Each row below holds a small network's activations on one input, seen along a few directions.
In each table, some parts of the input vary, and every possible input appears once, in random order.
Descriptions start from the smaller parts, as in this example, which fits no table here: one of 6 places along a line, together with either a single point or one of 9 places along a line or (one of 2 separate values, together with one of 8 places around a ring).
Shared parts are said once, and a part with two or three values counts as separate values.

Other details of the inputs shift rows strongly along two fixed directions, in all tables alike. That doesn't count.

Table:
x1: [ 4.08, -2.27, -3.58,  0.11,  0.22,  5.91, -0.86, -1.16, -1.80, -2.38,
 -3.92,  1.17,  1.38]
x2: [ 3.27, -4.69, -4.15,  1.85,  0.53,  4.40, -1.04, -1.87,  0.66, -1.69,
 -1.86,  0.96,  2.85]
x3: [ 3.45, -2.92, -3.43,  1.40,  1.23,  4.11,  0.28, -2.21, -1.26, -2.98,
 -1.70,  0.65,  3.20]
x4: [-1.06,  3.28,  2.12, -0.73, -1.51, -4.96, -4.26,  2.26,  1.21,  0.70,
  1.72,  2.07, -5.36]
x5: [-2.42,  2.44,  3.57,  0.39, -2.81, -2.86,  0.84,  1.76,  1.24,  1.95,
  3.54,  2.86, -3.92]
x6: [-0.93,  3.47,  3.15, -4.56,  3.58,  4.99,  6.95, -3.06,  1.04,  1.84,
  5.74, -3.55,  6.80]
x7: [-5.16, -0.77,  3.05,  2.25,  1.83, -9.05, -1.19,  0.55, -1.77,  1.40,
 -2.07, -3.41, -6.31]
x8: [ 1.60, -4.88, -2.89,  1.21, -1.95,  5.56,  2.49,  1.12, -0.61, -1.35,
 -0.81,  1.52,  0.37]
x9: [-0.65,  4.07,  2.11,  0.40, -1.62, -4.77, -2.87,  3.68,  1.17, -0.01,
  1.38,  0.73, -5.65]
x10: [-0.98,  5.23,  4.95, -4.81,  2.09,  2.63,  6.05, -4.19,  0.70,  1.89,
  5.79, -2.33,  5.14]
x11: [-0.90,  4.55,  1.40,  0.17, -1.14, -4.84, -3.00,  3.32, -0.50,  0.00,
  1.79,  1.10, -5.58]
x12: [-0.36,  4.44,  3.14, -4.58,  3.49,  2.55,  2.46, -3.86,  3.25,  2.70,
  3.93, -3.83,  9.58]
x13: [-1.88,  4.18,  0.83,  0.87, -2.46, -6.05, -2.51,  3.79, -0.71,  0.19,
  2.09,  1.43, -2.99]
x14: [ 2.33, -6.61, -4.06,  1.40, -3.35,  6.20,  0.47, -0.74, -1.02, -0.89,
 -2.13,  3.21, -0.18]
x15: [ 2.05, -2.35, -3.31, -0.35, -1.50,  1.37, -1.32, -0.01, -0.36, -1.16,
 -1.94,  1.59,  2.39]
x16: [-1.84,  6.43,  3.91, -4.03,  3.84,  2.19,  3.48, -3.59,  4.23,  2.57,
  4.02, -4.10,  9.29]
x17: [-1.58,  4.02,  2.34,  0.43, -1.15, -4.44, -3.24,  2.94,  1.80,  0.72,
  1.06,  2.36, -5.20]
x18: [-0.55,  2.87,  1.80,  2.62, -1.05, -6.34, -1.83,  3.22,  1.38, -0.28,
  2.85,  1.11, -4.22]
x19: [-1.28, -8.53, -3.52,  2.26,  0.96,  1.72, -0.57, -0.57, -3.84, -0.31,
 -9.17, -3.37,  0.57]
x20: [-0.69,  0.45,  0.94, -0.71, -3.61, -2.77,  0.55,  0.52, -0.47,  0.81,
  2.89,  2.96, -4.04]
x21: [-3.13, -8.77, -1.50,  0.60,  1.32,  2.84,  3.19, -1.35, -3.81,  0.23,
 -5.74, -2.91, -1.52]
x22: [-2.36, -3.54,  0.53,  0.60,  2.21, -1.47, -0.94, -0.36, -2.63,  1.11,
 -6.59, -3.84, -3.72]
x23: [-0.08,  2.06, -0.37,  2.46, -0.22, -4.13, -1.42,  1.89, -0.43, -0.71,
  2.34,  1.00, -2.72]
x24: [ 1.10,  6.15,  4.25, -6.72,  5.66,  2.83,  3.64, -4.42,  3.26,  2.44,
  4.09, -4.19,  7.42]
x25: [ 0.22,  0.39,  0.01,  2.79, -0.32, -2.06, -1.62,  1.06,  1.72, -0.42,
  0.45,  2.15, -1.62]
x26: [ 2.92, -4.69, -5.23,  2.56, -2.15,  4.44, -1.23,  1.82, -0.55, -2.47,
 -4.25,  0.95,  2.25]
x27: [ 1.32, -0.07, -0.78,  0.88, -0.46, -3.24, -1.58,  0.20,  0.50, -1.02,
  1.06,  2.05, -1.72]
x28: [ 3.50, -3.92, -5.29,  1.23, -1.66,  5.23, -0.93, -0.73, -2.42, -2.88,
 -4.56,  1.66,  3.50]
Each input here is: one of 4 separate values, together with either a single point or one of 6 places around a ring.
- The inputs of x25 and x17 match in every part but the choice among 4 separate values. If x18 is changed in the same way as x25 into x17, which row does it become? => x9
- Start at x13 and move only the place on the ring of 6, one step at a time. The first step leads to x26. Which rows follow, in order? => x16, x12, x15, x28
- Start at x8 and move only the place on the ring of 6, one step at a time. The first step leads to x6. Which rows follow, in order? => x10, x20, x14, x5
- Which other rows does x7 become when the choice among 4 separate values takes its other values? List them by row number. => x19, x21, x22

Table:
x29: [-2.35,  6.19,  5.79, -3.52,  4.11, -3.36,  4.02, -3.31,  0.81,  2.47,
  3.16, -5.88,  3.12]
x30: [-1.45, -3.74, -3.59,  2.73, -3.75, -1.38, -3.47,  3.60, -2.01, -1.53,
 -5.38,  2.29, -5.45]
x31: [-4.30,  3.67,  3.60,  0.34, -0.42, -8.73, -1.71,  2.05, -2.32,  0.95,
  0.50,  1.17, -5.59]
x32: [-1.54,  0.59,  1.38,  1.53, -0.77, -7.54, -2.17,  2.08, -1.01, -0.53,
 -0.20,  0.31, -6.80]
x33: [ 4.31, -0.71, -2.69, -1.08,  0.25,  7.08,  0.39, -1.80,  1.61, -1.30,
 -1.01,  2.03,  3.69]
x34: [ 3.28, -2.83, -3.42,  0.26,  1.04,  7.03,  2.18, -2.23,  0.44, -1.42,
  0.17, -0.18,  7.48]
x35: [-0.98, -3.89, -2.87,  2.76, -4.51, -2.73, -4.89,  1.39, -3.45, -0.93,
 -4.82,  2.06, -6.39]
x36: [-0.04, -5.59, -3.98,  0.91, -3.12, -1.40, -3.18,  2.57, -2.40, -0.64,
 -5.53,  2.27, -3.87]
x37: [ 1.64, -4.44, -1.71, -0.09,  1.98,  7.22,  2.27, -1.51,  0.55, -0.05,
 -4.24, -3.55,  5.75]
x38: [ 4.17, -3.24, -4.05,  0.25,  0.52,  7.37,  1.86, -2.69,  0.99, -1.39,
 -0.42,  0.44,  7.59]
x39: [ 3.79, -0.58, -1.97, -1.37,  0.90,  6.73,  0.54, -1.27,  0.89, -0.83,
 -0.20,  1.28,  3.68]
x40: [ 0.21,  1.91, -0.26,  2.61, -4.82, -5.47, -3.55,  3.14,  0.78, -1.70,
  1.98,  5.02, -3.94]
x41: [ 3.83, -2.84, -4.30,  0.28, -0.06,  7.76,  0.43, -0.10, -1.21, -1.96,
 -2.05,  0.87,  2.08]
x42: [-0.25,  7.90,  5.36, -4.65,  2.57, -0.65,  1.89, -0.69,  2.33,  2.40,
  6.45, -1.64,  2.44]
x43: [-0.61, -7.24, -2.31,  2.91, -4.95,  0.68,  0.82,  1.86, -3.17, -0.71,
 -2.37,  3.88, -6.99]
x44: [-1.84,  7.01,  4.29, -2.51,  2.58, -2.07,  3.45, -1.38,  2.15,  2.42,
  7.48, -2.53,  4.91]
x45: [-3.80,  4.35,  4.60,  1.06,  0.71, -9.08, -1.68,  1.48,  1.68,  2.83,
  2.82, -0.36, -5.97]
x46: [-1.51,  1.34,  2.36, -1.60,  4.33, -1.50,  1.16, -1.85,  1.17,  0.60,
  2.35, -3.81,  1.29]
x47: [-2.55,  2.14,  3.78, -0.84,  3.41,  0.05,  1.64, -1.33,  2.16,  1.31,
  1.32, -3.67,  2.97]
- What is each input in this table made of? => either a single point or (one of 2 separate values, together with one of 4 places along a line) or one of 10 places around a ring
- List by row number the other inputs of the same sort as x37. => x29, x30, x31, x32, x35, x36, x45, x46, x47
- Which other rows does x39 become when the place on the line of 4 takes its other values? List them by row number. => x33, x41, x42

Table:
x48: [-0.62,  2.13,  2.38, -3.63,  5.05,  3.96,  3.45, -3.80,  1.82,  1.61,
  1.41, -3.97,  5.63]
x49: [-0.57, -3.38, -2.08,  2.22, -2.86,  0.08, -0.29,  0.96, -2.18, -0.13,
 -1.92,  2.56, -3.39]
x50: [ 0.47, -3.69, -3.05,  2.05, -2.15, -0.71, -2.12,  2.18, -0.83, -0.67,
 -3.61,  1.60, -1.89]
x51: [-0.64,  1.65,  1.77, -0.81,  0.05, -2.48, -0.72,  0.24, -0.23,  0.48,
 -0.37,  0.14, -2.20]
x52: [-0.40,  0.17,  0.78,  0.83,  0.01, -3.13, -0.18,  0.08, -0.36,  0.20,
  0.52, -0.94, -1.75]
x53: [ 0.98, -1.85, -0.64, -1.33,  3.52,  5.82,  2.69, -2.76,  1.04,  0.31,
 -1.09, -3.53,  4.55]
x54: [ 3.01, -0.39, -1.60, -1.44,  1.55,  6.81,  2.55, -2.51,  1.27, -0.83,
  0.55, -0.66,  6.35]
x55: [-1.70, -0.36,  1.64, -0.50, -1.20, -1.77,  0.66,  0.94, -0.66,  0.33,
  1.34,  0.31, -2.37]
x56: [ 0.83, -2.70, -2.37,  1.08, -2.13, -0.39, -2.66,  1.31, -2.02, -0.75,
 -3.19,  1.51, -2.92]
x57: [-1.75,  8.96,  5.88, -2.70,  0.76, -5.96, -0.23,  0.49,  2.87,  2.33,
  8.09,  0.37, -0.08]
x58: [-1.53,  0.72,  1.58,  1.19, -0.36, -2.59, -0.88,  0.25,  0.30,  0.21,
  0.02, -0.26, -0.39]
x59: [ 0.00, -2.52, -2.78,  1.74, -2.29, -0.25, -2.73,  1.88, -2.10, -1.17,
 -3.17,  1.22, -2.30]
x60: [ 3.22, -1.80, -2.83, -0.93,  0.76,  7.46,  2.48, -2.09,  0.97, -1.42,
 -1.10, -0.20,  5.64]
x61: [-1.10,  0.88,  1.14,  0.84,  0.97, -2.36, -0.09,  1.30, -0.69,  0.01,
  0.03, -0.38, -2.22]
x62: [-2.86,  4.01,  3.38, -0.92,  1.51, -5.53,  0.35, -0.57,  0.98,  1.14,
  3.27, -1.42, -0.69]
x63: [ 2.65, -1.84, -3.20,  2.30, -3.18,  1.04, -2.29,  2.12, -0.18, -1.67,
 -0.78,  3.65, -1.99]
- What is each input in this table made of? => either one of 2 separate values or one of 4 places along a line or one of 10 places around a ring
- What sort of input is x55? => one of 2 separate values

Table:
x64: [-4.62,  2.35,  3.49,  0.55, -0.50, -8.97, -2.28,  1.95, -1.47,  1.49,
 -0.10, -1.03, -6.07]
x65: [ 2.11, -5.09, -3.65,  0.30,  0.28,  6.75,  1.12, -1.16, -1.13, -1.04,
 -3.73,  0.14,  2.20]
x66: [ 2.87, -2.42, -3.58,  1.46, -1.55,  2.88, -1.96,  1.29, -0.33, -1.87,
 -2.35,  2.66, -0.58]
x67: [ 1.68, -0.55, -1.79,  2.05, -2.04, -0.80, -2.07,  1.63,  0.00, -1.69,
 -0.14,  2.83, -2.38]
x68: [ 1.37, -1.28, -0.66, -0.92,  2.15,  4.76,  2.57, -2.35,  0.18, -0.19,
  0.25, -1.47,  4.11]
x69: [-0.01,  0.23, -0.69,  1.81, -2.44, -2.06, -2.36,  1.94,  0.25, -0.40,
  0.20,  2.39, -2.61]
x70: [-1.42,  5.68,  3.10, -0.85, -1.57, -6.62, -2.01,  1.81,  0.99,  0.59,
  4.19,  1.63, -2.98]
x71: [-0.31,  2.57,  0.98,  0.64, -0.93, -2.89, -1.09,  1.23,  0.40, -0.10,
  2.12,  1.48, -2.37]
x72: [ 2.67, -4.64, -4.10,  1.23, -0.20,  6.24,  0.76, -1.00, -0.13, -1.53,
 -3.18,  0.69,  3.45]
x73: [-0.05, -5.91, -2.63,  2.68,  0.30, -0.04, -1.17, -0.04, -2.32, -0.91,
 -5.05, -0.46, -2.84]
x74: [-0.50, -0.17, -0.10,  1.03, -2.76, -3.41, -1.95,  1.73, -1.23, -0.28,
  0.01,  1.95, -3.95]
x75: [ 2.96, -3.35, -4.10,  0.77, -0.24,  5.72, -0.54, -0.40, -0.38, -1.43,
 -2.74,  1.04,  2.15]
x76: [ 0.62,  3.47,  1.85, -3.72,  3.44,  2.99,  3.09, -3.32,  1.74,  1.13,
  3.32, -2.94,  7.17]
x77: [-2.12,  5.76,  5.39, -4.22,  3.79,  0.01,  4.19, -2.82,  2.94,  2.95,
  5.46, -4.32,  5.92]
x78: [ 1.91, -1.92, -2.91,  2.13, -2.15,  0.66, -2.19,  1.60,  0.11, -1.49,
 -1.06,  2.58, -0.83]
x79: [-1.56, -3.79, -1.24,  2.33, -0.13, -1.56, -1.21,  1.06, -1.72, -0.26,
 -4.40, -1.07, -2.63]
x80: [-2.65, -1.18,  0.52,  1.91, -1.27, -5.63, -2.79,  2.57, -1.93,  0.18,
 -3.29, -0.23, -6.94]
x81: [ 0.36,  0.32, -0.23,  0.51, -1.78, -1.95, -1.12,  1.15, -0.74, -0.37,
  0.10,  1.48, -1.78]
x82: [-1.79,  4.81,  3.79, -0.59, -0.08, -4.92,  0.00,  0.91,  1.06,  1.10,
  4.00,  0.36, -2.32]
x83: [ 1.60, -2.81, -2.20,  0.10, -0.26,  4.01,  0.36, -0.53, -0.37, -0.81,
 -2.31,  0.51,  0.83]
x84: [-0.71,  2.98,  3.25, -3.74,  4.37,  2.79,  5.17, -3.57,  1.59,  1.71,
  3.78, -4.30,  6.01]
x85: [-3.08,  4.36,  4.21, -1.74, -0.50, -5.53,  0.29,  0.45,  0.29,  1.79,
  3.69, -0.30, -2.28]
x86: [-1.40,  2.62,  3.51, -3.23,  3.33,  2.43,  4.30, -3.03,  2.15,  2.11,
  2.85, -3.50,  5.81]
x87: [ 2.09, -2.03, -2.19, -0.47,  0.75,  5.14,  0.89, -1.12,  0.02, -0.68,
 -1.64, -0.13,  2.90]
- What is each input in this table made of? => one of 4 separate values, together with either a single point or one of 5 places along a line
- The inputs of x70 and x66 match in every part but the choice among 4 separate values. If x81 is changed in the same way as x70 into x66, which row does it become? => x87
- Which other rows does x68 become when the choice among 4 separate values takes its other values? List them by row number. => x74, x77, x83
- Which other rows does x71 become when the choice among 4 separate values takes its other values? List them by row number. => x69, x75, x76
